Here are a small network's activations along a few directions, averaged over the inputs that share one value of a field.
Related values have similar rows: they may be neighbours, one step apart, or belong to one group.
In the rows, 500 means zero.
Random noise pushes rows far along 4 fixed directions. That doesn't count. These rows show it; they differ only by the noise:
[480 628 474 493 436 569 592 504 614 585 403 397 297 188 359 561 555]
[313 417 363 550 798 558 534 262 794 432 547 534 617 665 625 445 365]
[510  17 603 744 932 590 457 412 401 342 690 580 579 859 906 468  37]
[328  44 710 736 776 320 289 348 137 449 931 614 571 900 891 313  95]
[715 547 489 538 387 833 737 721 660 397 113 469 270 175 342 602 438]
[543 228 685 679 770 435 417 446 235 672 814 315 271 386 736 660 274]


LEDE, 12 values:
movu: [328 544 569 520 386 122 173 268 217 567 917 577 639 777 504 396 625]
tuv: [644 366 547 393 626 555 360 624 405 402 496 257 704 567 643 773 541]
toti: [656 541 368 354 569 792 547 482 827 311 349 594 724 739 590 586 579]
rusom: [538 334 477 490 734 638 582 524 764 400 415 597 639 711 648 352 262]
gede: [887 337 458 707 616 753 635 676 431 402 362 585 377 560 636 684 328]
nuka: [399 508 413 499 913 501 737 402 717 629 400 320 611 469 586 553 481]
kebel: [348 751 372 219 283 332 294 453 477 555 559 408 748 526 403 475 846]
tof: [371 547 512 301 155 277 270 460 299 389 607 686 762 754 524 302 657]
mifam: [781 743 547 484 164 535 606 736 461 527 352 437 145  80 127 754 748]
zufe: [517 551 547 593 310 525 592 631 409 496 336 623 351 421 376 375 451]
nune: [766 438 412 524 798 794 792 576 870 465 129 355 513 329 493 628 382]
bok: [377 582 558 552 146 393 511 626 268 511 506 789 415 545 322 280 539]
LEDE is arranged as a line.
Question: A walk along LEDE starts at tuv and steps to its neighbour kebel. Put movu, rusom, tof, zufe in the order it reaches them.
Answer: tof, movu, zufe, rusom
Question: List every value one step from gede, in the order listed.
Answer: mifam, bok

BIV, 12 values:
kofu: [378 336 439 455 872 376 344 255 609 495 886 371 676 729 720 592 427]
roz: [323 616 321 375 463 414 402 319 635 413 542 485 690 557 409 516 683]
zave: [377 345 643 442 645 227 336 348 338 637 711 384 657 524 638 527 467]
fitid: [345 568 525 395 296 508 492 663 460 403 338 697 691 677 487 255 426]
rara: [713 330 538 566 600 589 439 596 466 217 520 592 611 836 694 595 392]
difar: [437 626 485 422 523 340 478 425 511 865 624 341 388 237 414 566 699]
relo: [352 754 563 337  11 412 484 548 433 283 372 702 661 627 207 125 724]
pufaf: [593 441 433 592 516 709 656 594 662 507 269 454 292 265 486 505 434]
desar: [611 500 678 726 618 390 578 476 315 680 726 471 138 401 555 613 411]
mepa: [826 296 443 577 432 793 401 659 342 235 377 599 618 734 685 591 338]
milep: [402 527 319 596 756 621 697 308 871 564 406 577 472 479 405 509 481]
malof: [141 465 367 528 613 501 558 362 709 339 400 760 793 880 595 120 306]
BIV is arranged as a line.
Question: A walk along BIV starts at desar and steps to its neighbour milep. Put fitid, difar, pufaf, mepa in the order it reaches them.
Answer: pufaf, difar, fitid, mepa
Question: List every value one step from roz, in the order listed.
Answer: kofu, rara
